Each row below holds a small network's activations on one input, seen along a few directions.
Each table varies a few parts of the input and shows all the possible inputs, shuffled.
A made-up example of a description, with smaller parts first: ring(8) and (point or ring(9) or (values(3) and line(4))).
Shared parts are said once, and a part with two or three values counts as separate values.

Other details of the inputs shift rows strongly along two fixed directions, in all tables alike. That doesn't count.

Rows:
R1: [  73,  285,   26, -391, -104, -321,  617, -178,   35,   47,  234,    4,
  -73,   98, -507,  332]
R2: [-121,  -39,  -98,  333,  -80,  -68,   -1,  117, -175,  -37, -319, -377,
  284,  114, -206, -120]
R3: [ 271,  -39,  -14, -287,  176,  218, -267, -144,  -54, -114,   41,  316,
 -163,    7,   63, -135]
R4: [  18,  -68,  181,   40, -211,  120,  212,  -59,  162,  249,   37,  150,
  -28, -181,  228,  215]
R5: [  81,  -69,  256, -337,  248,  230, -334,  -12,   -1, -108,   25,   90,
  -44,    9,  208,  -28]
R6: [-127,  -36, -318,  158, -307, -253,  236, -108,  -70,   34, -252, -162,
  266,  127, -229,  -16]
R7: [ 158,  138,   98, -100,   64,  -34,  333,  -50,  -66,   94,   68,  -31,
  118,   77, -318,  -23]
R8: [  20,  399,  466, -218,  164,  -67,  463,  -87,  385,   41,  166,  147,
 -158,  171,   22,  294]
R9: [ 136,  289,  161, -190,  -59,   -8,  485, -169,   61,   97,   63,  -28,
   68,  151, -199,  154]
R10: [  -8,   22,  115, -171,   77, -217,   26, -130,  -19, -105,   43,   -4,
  -29,  116, -122,   99]
R11: [  16, -190,  158,  109,  -72,  512, -848,   -4, -169,  192,  411,  388,
  286, -199,  638,   16]
R12: [-145, -289, -267,  508, -397, -221,   61,   64, -145,  180, -221, -119,
  125, -154,    3,   38]
R13: [ 189,   71,  175, -529,   35,  428, -101, -212,  277,  -12,    3,  336,
  -65,   15,  376,   49]
R14: [  56,   68,  324, -398,   77,  314, -104, -199,  339,  -55,  -18,  274,
  -71,  103,  324,   89]
R15: [  34, -136, -259, -112,    6,  102, -102,  200, -265,  -39,  -97, -264,
  154,  -94, -217,  -97]
R16: [  63,  265,  -49,  -98, -149,  -65,  643,  -47,  -20,  101,   25, -184,
  105,  146, -461,  200]
R17: [-125,   68,  -60,  191,   75, -190,   34,   42,   42,  -96, -119,  -21,
  -39,  125,   16,   32]
R18: [ -77,  242,  128,  162,   94, -473,  471,  -37,  130,   34,  111,  -51,
  -47,  155, -400,  115]
R19: [  22,  157,  239, -229,  214,  370, -206,   19,  265, -142,  132,  167,
 -291,  -32,  454,  -79]
R20: [ -82,  -72,   -2,  274,  228,  -10, -168,  258,  -49,  -39, -124, -174,
   99,  -44,  -68, -233]
R21: [ 102,   99,  123, -264,   13,  -97,  250,  -57,  -71,   61,  101,  -98,
  134,   40, -197,   76]
R22: [-195, -239, -249,  258,  144, -203, -443,  241, -189, -181, -202, -236,
   68,  -75,   44, -212]
R23: [  24, -240, -185,  423, -203,  -28,  -87,   64, -242,  129, -121,   -9,
  -53, -148,   85,   34]
R24: [-238,  -32, -175,  267, -243, -337,  201,  -59,  -10,  -23, -293, -195,
  246,  212, -245,   19]
R25: [ -15,   22,  236,  -28, -145,  244, -490, -237,  -25,  194,  599,  598,
  123,  -83,  478,  240]
R26: [   8,  124,   86, -191,  154,  204, -254,  -69,  237, -228,  126,  233,
 -390,   -1,  437,  -80]
R27: [ 298, -177,  281,  -70,  162,  386, -235,   23,   -5,  174,  191,  344,
 -247, -264,  312,   22]
R28: [ 165, -173,   34,  205,  -11,   -1,  -65,  -25, -130,  161,  114,  199,
 -195, -205,   29,   35]
R29: [  96,  344,  -54, -235, -167, -163,  634, -210,   69,   33,   93,   39,
  -88,  171, -446,  312]
R30: [ -98, -231, -150,  -23,  123,  213, -661,   67,  178, -229, -259,  211,
 -112,  -27,  553, -163]
R31: [ 132,   83, -139,  -38,    5,   26,  327,   65, -117,   95,   48, -181,
   97,    7, -488,  -33]
R32: [-283,  -85, -259,  323,  -59, -407,  -72,  225, -148, -133,  -34, -419,
   46,  -57, -135, -212]
R33: [  70,  360,  337, -297,   30, -131,  411, -341,  246,  -29,  120,  245,
 -199,  266, -114,  296]
R34: [ 132,   42,    2, -336,   40, -104,   32, -156,  -76,  -44,  100,  100,
  -36,   45,  -64,   65]
R35: [  63, -128, -487,  201,  -70, -120,   23,  112, -305,  -27, -147, -226,
  106,    6, -494, -166]
R36: [  92, -181, -338,   35,  -22,  196, -467,   -3, -234, -125, -261,   13,
   38,   22,  140, -222]
R37: [  -2, -108, -115,  191,  100,  -96, -207,    4, -163,  -82, -153,  -79,
   20,   98, -220, -181]
R38: [-107, -179,  -18,   72,  276,   58, -452,  265,  -87, -107, -136, -167,
   82, -114,  204, -168]
R39: [-299,  -56, -153,  272, -108,  -19,  -39,  217,  121,  -80, -168, -291,
  126,  -35,  163, -229]
R40: [ 110,  326,  174, -562, -103,  146,  598, -234,  368,  102,  166,  212,
  -61,  113, -114,  338]
R41: [  96,  218,  352, -107,  126,  -84,  371, -118,  112,   63,  109,   -1,
   22,  167, -312,   74]
R42: [  23, -316,  -21,  291, -105,  -54,  -68,  224, -293,  173,    1, -211,
  108, -273,   16,  -12]
R43: [-225,  -92,  -62,  207,   16,   12, -146,  152,  123,  -41, -250, -153,
  175,    6,  186, -101]
R44: [  94, -251, -382, -300,  -28,  491, -576,  -38,   13, -199, -231,  255,
 -120,  -71,  327, -116]
R45: [-373,  -72, -358,  421, -216, -292,   12,  145,   54,  -89, -207, -327,
  100,   19,    3, -204]
R46: [ -82,  -39,  -38,  235,  158,   28, -140,  250,  -18,  -87,   24, -224,
  -25,  -81,   13, -340]
R47: [ -36, -162, -105,  546, -242,  -98,  195,  167, -251,  268, -122, -277,
  167, -156, -115,   46]
R48: [ -38,  171,  301, -280,  194,   32,   -5,   51,  206, -101,  254,  -16,
 -198,  -86,  207,  -13]
R49: [ -48,   37,  -24,   74,  170,  -39, -169,   71,   77, -133,  115,   38,
 -260,  -19,   77, -221]
R50: [  83, -131,  126,   -6,  -69, -127,   71,  -62, -102,  166,  212,  165,
 -168, -189,   66,  214]
Each input here is: values(2) and (point or (line(4) and (point or line(5)))).
Changing only the values(2) part turns R48 into R32. The same change can be made to R31. Which row results?
> R35
Changing only the values(2) part turns R1 into R15. The same change can be made to R25. Which row results?
> R11
Start at R48 and move only the line(4) part, one step at a time. The first step leads to R46. Which rows follow, in order?
> R19, R39
Which other rows does R45 become when the line(4) part takes its other values? List them by row number.
> R26, R32, R49
Which other rows does R40 become when the line(5) part takes its other values? List them by row number.
> R13, R14, R39, R43

Rows:
R51: [ 256, -185, -179, -469,  379,  691, -696,   97, -197, -245, -193,  120,
 -138,  -15,  376, -298]
R52: [ 305,  215,  130, -363,   47,   -1,  347, -401,   64,   42,  283,  388,
 -194,   95, -299,  175]
R53: [ 232, -171,   22, -548,  371,  463, -525,  121,   67, -215,  -48,   19,
 -197,  -15,  316, -271]
R54: [-120,  266,  233,  230, -301, -386,  748,   40,   30,  384,  410, -264,
  190,  -10, -388,  267]
R55: [-312,   71,  -79,  542,  -25, -527,  210,  147,  -59,  -54, -146, -407,
  101,  229, -382, -176]
R56: [-261,  332,  435,  538, -247, -639,  882,   -9,  149,  250,  186, -344,
  292,   78, -346,  158]
R57: [ 333, -410,  -47,  -34,   77,  709, -790,  -28, -275,   95,   18,  412,
  108, -279,  469, -141]
R58: [ 282, -171, -240, -322,  227,  419, -436,  -49, -230,  -93, -257,    3,
   -8,  -63,  -62, -263]
R59: [-247,  149,  -66,  356,   51, -415,  280,  275,  -49, -170, -369, -567,
  206,  219, -387, -284]
R60: [ 271,  292,  410, -414,  -33,    9,  288, -262,   86,  101,  383,  332,
 -279,  -65,   49,  422]
R61: [ -83,  158,  -42,  -90,  243,  -86,  114,  131,  124, -137, -164, -274,
   22,   22, -203, -110]
R62: [ -34,  174, -129, -370,  -85,  110,   86, -125,  270, -216, -266,   -1,
  107,  250,   46,   22]
R63: [-145, -276,  -63,  347,  125,  275, -531,  269,  -76,   65,   25,    9,
  153, -247,  397, -191]
R64: [ 225,  284,  151, -402,   42,  -91,  376, -217,   90,    7,  359,  255,
 -222,  141, -161,  228]
R65: [-305, -382, -435,  727, -286, -463,   20,  344, -482,   29, -168, -617,
  347, -167, -374, -216]
R66: [-279, -256, -101,  662,   26, -298, -426,  239, -221,  -13, -305, -319,
   73,  -46,   93, -268]
R67: [  61,  219,  199, -421,   99, -131,  358, -126,  211,  -63,  396,  187,
 -299,   35, -133,  139]
R68: [-177, -337, -277,  536,    7, -315, -306,  310, -243,  -22, -213, -334,
  174, -153,    7, -126]
R69: [-165, -296, -359,   97, -207,   98, -548,  -58,  -84,  -99, -282,   67,
  112,  -88,  454,  -68]
R70: [ 299,  297,  685, -530,   58,  456,  208, -278,  274,  217,  554,  647,
 -296,  -21,  275,  505]
R71: [ 204,  279,  162, -244, -131,   72,  746, -205,  503,  107,   30,  313,
 -507,  -40,  113,  348]
R72: [-216,  238,  199,   17, -444, -195,  511, -258,  278,  325,  146,   54,
  214,  181,  -18,  389]
R73: [  65, -188,  -69, -198,  434,  418, -817,  146,  151, -323,  -28,  371,
 -260, -145,  478, -232]
R74: [ -47, -426, -399,  530, -272, -252,  -79,  120, -605,  184, -261, -284,
  332, -122, -422, -115]
R75: [-142,  126, -141, -178, -156,   79,  -23, -221,  222, -156,  -88,  234,
  -31,  225,  103,  105]
What do these inputs look like to the network?
> point or (line(4) and (point or line(5)))
Start at R57 and move only the line(4) part, one step at a time. The first step leads to R74. Which rows follow, in order?
> R52, R58
Which other rows does R54 become when the line(5) part takes its other values? List them by row number.
> R56, R57, R63, R70
Start at R53 and move only the line(4) part, one step at a time. The first step leads to R67. Which rows follow, in order?
> R65, R54
